A small network was trained on invented records. Each row is its activation on one of them, seen along a few directions.
Each row is followed by the record's values for the fields Gamuf, Neku, Zizer, Fov.
Not every record has every field; a missing one is written missing.
Other fields move the rows too, some of them a lot.
Random noise pushes rows far along 3 fixed directions. That doesn't count. These rows show it; they differ only by the noise:
[   4   -5 -120  -10  -69 -300  105 -243 -176  197  -38    0  -41   54
    2 -117   23  198  -52  258]
[ 320  295  194   17 -164  -87 -479 -184  229  323 -125  295  -42 -169
  -33   -2  591 -204 -175   -1]
[-122  145  216 -173  -85 -287  -78 -243 -373  399 -178    4  138  335
   27  -68   25  -28  -33  203]
[ 208 -205 -109  -12   20 -232  275 -515 -113  249 -688  -55 -214 -409
  -53   -4  123   51 -177 -448]
[ 325   45 -100   93  -94 -155 -113 -284  199  183 -202  166 -186 -365
  -49  -39  404   26 -174  -74]

[ 371  -44 -267 -295   68 -360  -96 -231  264   36 -170  206 -194 -334
 -173 -214  261 -108 -380 -427] : <Gamuf:m1 Neku:t1 Zizer:s1 Fov:z1>
[ -54 -302 -449  297 -103   90  449   15  490 -580 -257   12 -696 -758
  156  141   65  430 -290 -388] : <Gamuf:missing Neku:t1 Zizer:s1 Fov:z1>
[-156  411  660  114  -33  310 -481  179  220  160 -308  -38  281   20
   51  340   65 -392  273 -496] : <Gamuf:missing Neku:t2 Zizer:s1 Fov:z2>
[ 140   44  279  210 -114   70 -152  -23  267  164 -131   39  195   40
  -18   27  119  -29  -64   40] : <Gamuf:m1 Neku:t3 Zizer:s3 Fov:z1>
[-228  212   56 -195  -34  -62 -367   77 -169  -68  454   20  155  622
  -70  -87  -50   67   38  386] : <Gamuf:missing Neku:t1 Zizer:s1 Fov:z1>
[ 194  336  159 -221 -271 -126 -413  -44   55  303   59  297 -118  256
  166  145  373 -563  -42  -66] : <Gamuf:missing Neku:t1 Zizer:s3 Fov:z2>
[-131  147  190  232 -323  -26 -388  434  204 -339  194  237 -100  -80
  204   47  297 -201 -113  186] : <Gamuf:missing Neku:t3 Zizer:s2 Fov:z2>
[  63  435  245 -209 -340 -467 -280  299  137   29   73  180 -157  196
  281   99  521 -394 -271   19] : <Gamuf:m1 Neku:t3 Zizer:s4 Fov:z2>
[ 385 -346 -716  350  167  103  241 -286  369 -176   81 -200 -479 -461
   75  -64  -25  272 -108   31] : <Gamuf:missing Neku:t1 Zizer:s3 Fov:z2>
[ 165  -66 -135   58 -124  -24 -224  147  224  209  -43   43 -180   -1
  241  -17   34 -153  -48    1] : <Gamuf:m2 Neku:t1 Zizer:s3 Fov:z2>
[ 310  593  190   99 -224   30 -831  404  555  221  791  620  167  311
  -51 -251  777 -302  -40  554] : <Gamuf:m2 Neku:t3 Zizer:s3 Fov:z1>
[ -65 -206 -379  387  135  431  336  -84  146 -327 -342 -228  -15 -162
  -88   37 -228  187  119  -83] : <Gamuf:missing Neku:t2 Zizer:s5 Fov:z2>
[  -6  243  276  -16   61  369 -354  110 -336  478  114    0  634  575
 -305  141 -173 -306  253  135] : <Gamuf:missing Neku:t2 Zizer:s5 Fov:z2>
[-148   19  369   39   20  186 -284   86   -8  -98 -456  -78  216 -117
   43  360  210 -214  -32 -344] : <Gamuf:missing Neku:t3 Zizer:s2 Fov:z2>
[ 145   54 -179  -22  144   11 -234 -232 -226  333   49  -31  118   -8
 -468 -107  -22 -267  227  -28] : <Gamuf:missing Neku:t2 Zizer:s5 Fov:z2>
[  81  314  108 -263  -13  -45 -296  246  -40  397  493  215  267  473
    0  118  -61 -228  176  543] : <Gamuf:m2 Neku:t1 Zizer:s3 Fov:z2>
[ 103  383  495  195 -350  244 -364  412  285  -46  221  264  165  215
   86   98  102  -28    7  215] : <Gamuf:m1 Neku:t1 Zizer:s1 Fov:z1>
[ 318 -495 -811 -370  159 -385  163 -511   50  157  -72  -67  -24 -509
 -155 -155  -40  106 -192 -223] : <Gamuf:m2 Neku:t2 Zizer:s5 Fov:z2>
[-242   -9  128 -136  117   64  -73 -135 -385  154 -303 -159  359  307
 -194   -5 -367 -189   77 -113] : <Gamuf:missing Neku:t2 Zizer:s5 Fov:z2>
[-390  -72  -80 -353   17 -539  414  -92 -331  -30   79   -3    1  448
  143 -212 -264  154 -226  -55] : <Gamuf:m2 Neku:t1 Zizer:s1 Fov:z1>
[-507  247  706    5   75   71  160  594 -245  202 -233 -232  139  472
  257  152 -145 -189  289   91] : <Gamuf:m2 Neku:t3 Zizer:s4 Fov:z2>
[ 552 -246 -322 -452 -147 -616 -107 -333  288  142 -406  394 -446 -669
  -77 -199  684 -260 -649 -609] : <Gamuf:m2 Neku:t1 Zizer:s6 Fov:z1>
[ -57  264  876 -200 -198   13 -716  -18  212  365 -694  -26  142  212
  233  434  219 -768  -15 -661] : <Gamuf:missing Neku:t1 Zizer:s3 Fov:z2>
[  32 -257 -338  175   -2 -445  127  188  398 -511  194  143 -413 -274
  431  -48  260  216 -373  -72] : <Gamuf:m2 Neku:t3 Zizer:s4 Fov:z2>
[ -57   50  132  419  236  442   21  124  296 -135 -303   26 -112  -71
    0  393 -217    7  178   55] : <Gamuf:missing Neku:t1 Zizer:s3 Fov:z2>
[-733 -209 -174   83  -98 -133  452  138 -292 -239 -129 -140 -168  380
  247   78 -337  379   32  293] : <Gamuf:missing Neku:t3 Zizer:s3 Fov:z1>
[-603 -488 -212 -139   60 -472  671   64 -396 -192 -217  -75  -77  346
  130 -226 -547  391 -147  119] : <Gamuf:m2 Neku:t1 Zizer:s6 Fov:z1>
[ 197  228 -116 -132  120  -53 -350  -11  372 -119  142  338 -142  -81
  -80 -202  482  -73 -367  -32] : <Gamuf:m2 Neku:t1 Zizer:s1 Fov:z1>
[ -36  127  294   97 -104 -277 -207  374  547 -252 -241  306 -277 -325
  478  215  447 -147 -253 -349] : <Gamuf:m2 Neku:t3 Zizer:s4 Fov:z2>
[-526 -129 -132  239  -76  -78  443  267  -89 -272 -120 -254 -159   -5
  134   74 -496   91    2 -182] : <Gamuf:missing Neku:t2 Zizer:s1 Fov:z2>
[-145  -84 -333  522  106  153  173  252   54 -372  183 -111 -216 -376
   15   90  -42  443  151  359] : <Gamuf:missing Neku:t3 Zizer:s2 Fov:z2>
[ 287  242  -88 -164  141  159 -284 -159  -46  246  360  172  365   49
 -213 -261  221 -196   -9  296] : <Gamuf:m2 Neku:t2 Zizer:s5 Fov:z2>
[ 256  -58  145 -148   52  -33   79 -285   -4  123 -316  -99   60  -86
 -322 -128 -155 -115  -56 -233] : <Gamuf:m1 Neku:t1 Zizer:s1 Fov:z1>
[  80  285  549  -31    1   14 -225 -326 -131  320 -382   26  203  -77
   25   52   40 -423 -133 -406] : <Gamuf:m1 Neku:t2 Zizer:s1 Fov:z2>
[ 263 -244 -483 -125   56 -241  229 -113  363 -403  -40  182 -363 -423
  -73 -302  123  139 -262 -164] : <Gamuf:m2 Neku:t1 Zizer:s1 Fov:z1>
[ -73  530  356 -130 -193   20 -559  260  -91   98  529  -44  393  479
  130 -163  -26 -148  299  620] : <Gamuf:m1 Neku:t2 Zizer:s1 Fov:z2>
[  68  -36  214 -159  150  320 -290 -265 -509  437 -472  -45  346  110
   10 -223 -108 -325  -12 -261] : <Gamuf:m2 Neku:t2 Zizer:s5 Fov:z2>
[ 235  -64 -381 -249    1 -400 -127  -73  346   -5    8  253 -196 -267
 -136 -131  483   13 -280 -161] : <Gamuf:m2 Neku:t1 Zizer:s6 Fov:z1>
[  51 -261   87 -397  314  -24  280 -291 -311  380 -355 -197  161    2
 -248  -20 -238  -54   61 -552] : <Gamuf:m2 Neku:t1 Zizer:s1 Fov:z1>
[-601  383  560  183 -339  -14 -494  730   71 -130  295  154  175  499
  213  110  242 -410    0  264] : <Gamuf:missing Neku:t3 Zizer:s2 Fov:z2>
[-129 -208 -540  102   81  -48  506   12  -42 -190  229 -394 -322   65
  114  -11 -421  348  152  530] : <Gamuf:missing Neku:t1 Zizer:s3 Fov:z2>
[-155  193  627  439  -57  453 -302  238  581 -202 -575   90  -58  -66
  300  455  113 -280  149 -332] : <Gamuf:m1 Neku:t1 Zizer:s3 Fov:z2>
[ -13  101 -480   23   74  125  -56  -97 -139  104  669 -206  153  178
 -156 -256  -90  181  149  871] : <Gamuf:missing Neku:t2 Zizer:s5 Fov:z2>
[-226 -132   91  466  135   37  175  318  266 -536  -63 -214 -275 -133
   98  232 -116  186  245  -58] : <Gamuf:missing Neku:t3 Zizer:s4 Fov:z2>
[   8  268  235 -254  185   71 -167 -163   11  152 -535   19  -68  -44
 -164    8  246 -234   46 -475] : <Gamuf:m1 Neku:t1 Zizer:s1 Fov:z1>

Which values does each new row have?
[-110    0   71 -580 -108 -425   65 -170 -287  245 -235  100   35  219
   86   13  267 -103 -313 -106] : <Gamuf:m2 Neku:t1 Zizer:s6 Fov:z1>
[-410 -304 -342 -291   42 -471  370  146 -683  -62   67 -388  155  302
  180 -191 -475  352   47  421] : <Gamuf:m2 Neku:t3 Zizer:s2 Fov:z2>
[-183  336  205 -350 -232 -437 -175  531   18  -39  581  183   56  496
  334  138  355 -178  -53  500] : <Gamuf:m2 Neku:t3 Zizer:s4 Fov:z2>
[ 365  143 -223   17  112  -69 -283  144  224   20  391  351    6 -295
 -202 -142   90 -134 -205  165] : <Gamuf:m2 Neku:t2 Zizer:s1 Fov:z2>
[ 456  218 -105 -105 -156  104 -432 -162  265 -133  427  328 -327 -277
  -19 -159  546  -30 -234  154] : <Gamuf:missing Neku:t1 Zizer:s1 Fov:z1>
[-250  120  108   13  -16  128 -315  164  -69   21  120  -84  269  594
    3   40   -6  102   98  344] : <Gamuf:missing Neku:t3 Zizer:s3 Fov:z1>
[-455 -259  -74  118 -247 -252  196  178  -31 -307   41   28 -291  114
  254  -29 -137  330 -165  197] : <Gamuf:missing Neku:t1 Zizer:s6 Fov:z1>
[-354 -346 -691  161  171   58  685 -212 -223  -24  366 -373  117  107
    2 -118 -565  487  102  548] : <Gamuf:missing Neku:t2 Zizer:s5 Fov:z2>
[ 400 -439 -634  102  116 -126  548 -323  169 -230   26 -307 -242 -459
 -355 -268 -267  427  -47  -89] : <Gamuf:m1 Neku:t1 Zizer:s1 Fov:z1>
[  72  367  285 -341 -121 -244 -187 -195 -115  414 -477    7   20  309
  125  102  203 -543 -230 -206] : <Gamuf:m1 Neku:t1 Zizer:s3 Fov:z2>
[-259  130  210 -246 -112 -306  263 -201 -390  171 -124  -88   78  435
   98 -188 -261   43 -241  -19] : <Gamuf:m1 Neku:t1 Zizer:s1 Fov:z1>
[ 314   64 -233  337  210  239  101 -164  -64   -5  -49 -277    5 -212
 -304  -29  -69   90    0 -285] : <Gamuf:missing Neku:t2 Zizer:s1 Fov:z2>
[ 101  -59 -227 -121  187  219   54   13 -204    7  435 -164  280   35
  -36  -21 -290  209  179  371] : <Gamuf:m2 Neku:t2 Zizer:s1 Fov:z2>
[ 139  187   -2  430  213  535   63  288  131 -146  345  103  207  -47
  -57   14 -209  183  304  239] : <Gamuf:m2 Neku:t2 Zizer:s1 Fov:z2>
[  -7  230  249  -26  -85  283 -430   86  -49  297  519  288  408  270
   29  -86  178 -316  157  274] : <Gamuf:m2 Neku:t2 Zizer:s5 Fov:z2>
[ -39 -172 -577  -83   23 -437  623   36   23 -305    0   65 -333   -6
  204  -93 -290  222  -97  306] : <Gamuf:m2 Neku:t1 Zizer:s3 Fov:z2>
[-379  333  221 -331 -240 -653 -218  387 -194  -96  527  169   26  616
  375  215  164  -69   47  519] : <Gamuf:missing Neku:t3 Zizer:s4 Fov:z2>
[ 351   76  207  236  236  599 -135 -159  317   10 -282   85 -109 -332
 -372  180  257 -165  -95 -424] : <Gamuf:missing Neku:t1 Zizer:s1 Fov:z1>
[-218  281  161    2 -209   32 -318  148 -121 -266  415  141   70  313
  247    0  -70  -85    0  427] : <Gamuf:missing Neku:t2 Zizer:s1 Fov:z2>
[ -73  255  462 -189  110   -1 -350 -272 -425  314  -51  -90  200  207
 -279  -50   -2 -558  119 -185] : <Gamuf:missing Neku:t2 Zizer:s1 Fov:z2>
[ 174  278   26   30   42  103 -258  -67  153   96  132   43  263  -50
 -343 -200  109 -232   82  306] : <Gamuf:m1 Neku:t2 Zizer:s5 Fov:z2>
[ -57  -63 -139 -277 -218 -378 -213  252  120  -15  256  156  -77  124
  129 -305  161   92 -112  401] : <Gamuf:m2 Neku:t1 Zizer:s6 Fov:z1>
